These are the activations of a small neural network, seen along a few directions. Each row is one input.
In each table, some parts of the input vary, and every possible input appears once, in random order.
A made-up example of a description, with smaller parts first: one of 8 places around a ring, together with either a single point or (one of 2 separate values, together with one of 4 places along a line) or one of 9 places along a line.
Shared parts are said once, and a part with two or three values counts as separate values.

Other details of the inputs shift rows strongly along three fixed directions, in all tables alike. That doesn't count.

Table:
r1: [ 2.15 -1.36 -4.11 -3.33  3.58  1.02 -1.41  5.27 -2.24  2.45 -2.48  0.00]
r2: [-2.61  1.90 -3.67  6.36 -3.74  4.36  0.55 -3.97  1.73  1.49 -1.24  1.54]
r3: [ 2.65 -2.29  3.80 -1.71  0.16 -1.57 -0.11  0.41 -2.08 -1.83  0.12  1.57]
r4: [-1.51  3.31 -0.04  4.70 -2.69  0.98 -0.21 -3.57  0.88 -0.05 -1.21  2.22]
r5: [ 4.32  0.19  2.66  0.48 -2.46 -1.16 -1.08 -1.03 -1.84 -4.60 -3.75  3.11]
r6: [-1.58  1.74 -0.28 -0.85  3.85 -1.22 -1.31  2.27 -1.00  4.89  2.23 -6.48]
r7: [-3.95  0.01  0.99  1.93 -1.79  2.63  1.61 -3.20  0.12 -1.36  0.10  1.41]
r8: [-3.40 -0.30  0.01  1.88 -2.48  1.69  1.70 -2.95  2.77 -0.96  0.21  0.48]
r9: [ 4.63 -0.55  2.05  1.13 -2.35 -0.91 -0.80 -0.70 -1.70 -5.31 -3.03  2.78]
r10: [-1.61  3.02  0.04  4.30 -3.34  1.12 -0.59 -3.37  0.48 -0.90 -1.42  2.25]
r11: [ 0.10  2.81  5.65 -0.32  3.06 -3.49  1.00 -2.36  0.29 -0.56  4.52 -4.26]
r12: [-2.22  0.43  0.93  2.37 -2.02  2.97  1.09 -2.16  3.40 -0.18  1.33  1.67]
r13: [-1.89 -1.52  0.92  1.55 -2.66  3.26  1.20 -2.32  1.96 -4.64 -2.06  4.22]
r14: [-4.66  3.41 -4.66  7.39 -3.04  3.68  0.45 -3.31  1.74  3.39  1.70 -1.56]
r15: [ 2.58 -1.33  4.25 -1.82  0.83 -0.67 -0.21  0.52 -1.84 -1.82  0.02  1.18]
r16: [-0.28  2.39 -2.56 -2.82  3.30 -2.55 -0.27  3.09 -0.24  2.62  1.63 -4.27]
r17: [-2.68 -0.25  0.41  2.10 -3.38  2.05  0.85 -2.22  3.13 -0.30  1.46  1.26]
r18: [-0.84 -1.44 -0.53  0.27 -3.77  2.74  0.71 -3.31  0.58 -4.07  0.07  5.73]
r19: [ 0.45  2.58  4.48 -0.14  1.05 -5.33  0.84 -1.26  3.33  0.41  5.75 -4.22]
r20: [-0.77 -0.01 -0.83 -1.51  2.50 -2.80 -1.26  2.08 -1.57  4.64  1.77 -5.26]
r21: [-1.10  1.59 -0.29 -1.28  3.04 -1.38 -1.76  2.52 -0.83  5.76  2.79 -6.13]
r22: [ 4.59 -4.68 -2.70 -4.89  1.32  0.35 -0.38  5.99 -3.97 -1.41 -5.89  4.11]
r23: [ 1.52 -0.13  0.82 -2.83  0.08 -1.87  0.97  0.19 -0.76 -2.73  0.00  0.57]
r24: [-2.61 -1.28  0.85  1.98 -2.18  2.12  1.65 -3.90  0.14 -0.31  0.46  2.37]
r25: [ 0.22  2.28  3.85 -0.35  1.54 -5.76  1.13 -2.13  3.21  0.07  5.08 -4.75]
r26: [ 2.30  3.62  2.72  3.27  0.24 -4.08  0.42 -2.23  0.27 -1.67  3.26 -2.79]
r27: [ 5.02 -4.92 -3.14 -4.75  1.52 -0.31 -1.55  5.39 -3.82 -1.08 -4.73  4.20]
r28: [-0.53  2.78 -2.58 -2.26  3.95 -1.92 -1.05  2.18  0.16  3.80  2.83 -5.48]
r29: [ 1.62 -1.19 -4.40 -3.52  3.21  0.01 -0.55  5.74 -2.21  2.18 -2.93  0.14]
r30: [-3.96 -1.99 -5.03  1.27 -1.12  4.83 -1.25  1.83 -1.15  6.02 -1.32 -0.20]
r31: [ 1.88 -2.46 -5.08 -3.70  1.79 -0.39 -2.10  4.94 -2.47  2.45 -2.12 -0.14]
r32: [-3.80 -2.65 -4.77  1.27 -0.28  4.54  0.59  1.67 -1.59  5.22 -3.19  0.51]
r33: [ 2.82 -2.90  4.61 -2.10  0.44 -0.81  1.05  0.44 -2.90 -5.44 -2.68  3.79]
r34: [-4.08 -0.20  0.89  1.96 -2.37  2.06  1.95 -3.60  0.23 -0.24  0.39  0.55]
r35: [ 4.57 -2.13  2.58 -3.84 -0.99  0.06 -0.65  0.57 -1.85 -6.38 -1.53  5.24]
r36: [-0.67  2.76 -0.31  4.32 -3.02  1.44  0.23 -4.15  1.14  0.00 -1.26  1.43]
r37: [ 0.51  0.79 -0.45 -1.67  2.47 -1.53 -1.80  4.21  1.13  3.82  1.52 -4.78]
r38: [ 3.16 -1.18  1.10 -2.60  0.36 -2.13 -0.12  0.20 -0.84 -2.78  0.82  2.76]
r39: [-3.48 -2.19 -5.93  1.29 -0.18  3.88  0.24  2.42  1.22  5.12 -2.93 -0.24]
r40: [ 2.34  1.12  5.86 -0.80  1.95 -3.31  0.64 -1.70  2.07 -4.29  2.57 -1.18]
r41: [-0.21  2.28  3.71 -0.61  0.88 -5.51  0.62 -2.09  3.05 -0.39  5.00 -5.22]
r42: [-3.29 -1.37 -5.31  1.39  0.31  5.54 -1.36  2.49  1.30  3.97 -2.43 -0.51]
r43: [ 2.80  0.27  1.32 -2.47  0.94 -1.04 -0.14  0.13 -0.30 -2.01  1.39  1.77]
r44: [ 1.50 -0.92  2.21 -1.03  1.50 -1.61  0.46  1.00  0.90 -2.98 -0.80  0.61]
Each input here is: one of 2 separate values, together with either one of 4 places along a line or (one of 3 separate values, together with one of 6 places around a ring).
Q: Changing only the choice among 2 separate values turns r16 into r29. The same change can be made to r31. Which row results?
A: r27
Q: Changing only the choice among 2 separate values turns r13 into r44. The same change can be made to r9. Which row results?
A: r2
Q: Which other rows does r36 become when the place on the line of 4 takes its other values? List them by row number.
A: r2, r4, r26
Q: Which other rows does r28 become when the choice among 2 separate values takes its other values? List them by row number.
A: r1
Q: Which other rows does r34 become when the choice among 2 separate values takes its other values? List them by row number.
A: r32

Table:
r45: [ 0.76 -2.15  0.17 -2.87  0.92 -1.07  0.03  0.95 -2.64  1.02  0.87  0.13]
r46: [-4.15  6.10  4.99  3.57  1.11 -2.69  2.51 -5.74  6.61 -0.38  6.91 -6.06]
r47: [ 1.74 -0.24  4.70 -3.11  1.67 -1.67  1.35 -1.38 -2.32 -5.35  0.63  1.51]
r48: [-0.80 -0.91 -4.32 -2.28  3.11  1.52 -0.84  5.15  1.08  3.09 -1.31 -2.16]
r49: [-1.57 -0.63 -2.99  3.73 -6.12  4.70  1.29 -5.04  1.04 -2.64 -1.21  7.28]
r50: [ 0.84 -1.40  2.86 -0.17  0.85 -0.47 -0.95  1.48 -3.13  0.83 -1.31 -1.25]
r51: [ 3.09 -1.59  6.42 -0.25 -0.50 -2.30 -0.32  0.26  1.24 -4.61 -0.57  0.20]
r52: [-3.56 -3.17  0.99  3.05 -5.52  5.21  1.84 -4.85 -0.85 -1.80 -1.71  5.82]
r53: [-4.80  7.99 -3.59  3.01  0.54 -2.03  1.15 -5.11  4.21  5.11  7.59 -5.69]
r54: [-1.31 -2.62 -7.35 -2.08  2.23  1.27 -1.87  6.62  0.95  8.02 -0.42 -3.19]
r55: [ 3.19  0.90  0.47  1.65 -0.21 -1.73 -2.22  1.73 -1.68  0.31 -2.24 -1.07]
r56: [-0.27 -0.48 -0.04 -0.78  3.03  0.81 -0.54  2.74 -2.99  2.12 -2.06 -1.65]
r57: [ 2.86  1.98 -0.47  0.92  1.40 -1.16 -1.26  1.75 -1.35 -0.52 -2.60 -0.68]
r58: [ 0.47 -2.78 -1.07 -0.97  0.28 -0.87 -1.30  3.74  0.95  2.94 -0.87 -1.94]
r59: [ 1.93 -0.76  4.15 -4.12  1.01 -2.23  1.30 -1.73 -2.14 -4.66  1.64  2.28]
r60: [ 3.76  0.03  1.51  0.32 -1.50 -3.64 -1.22  0.07 -1.39 -1.58 -0.76  0.40]
r61: [ 3.31  2.00  0.10 -1.14  0.96 -1.97 -0.30  0.24 -1.04 -3.42 -0.80  0.84]
r62: [-5.49 -2.28 -6.53  1.53 -3.26  8.32  1.34 -0.88  3.44  1.51 -1.76  5.23]
Q: Changing only one part turns r51 into r50. The same change can be made to r62. Which row results?
A: r59
Q: What do these inputs look like to the network?
A: one of 3 separate values, together with one of 6 places around a ring
Q: A walk changes only the place on the ring of 6. It starts at r61 and steps to r53. List the rest of the walk in order.
A: r49, r60, r55, r57
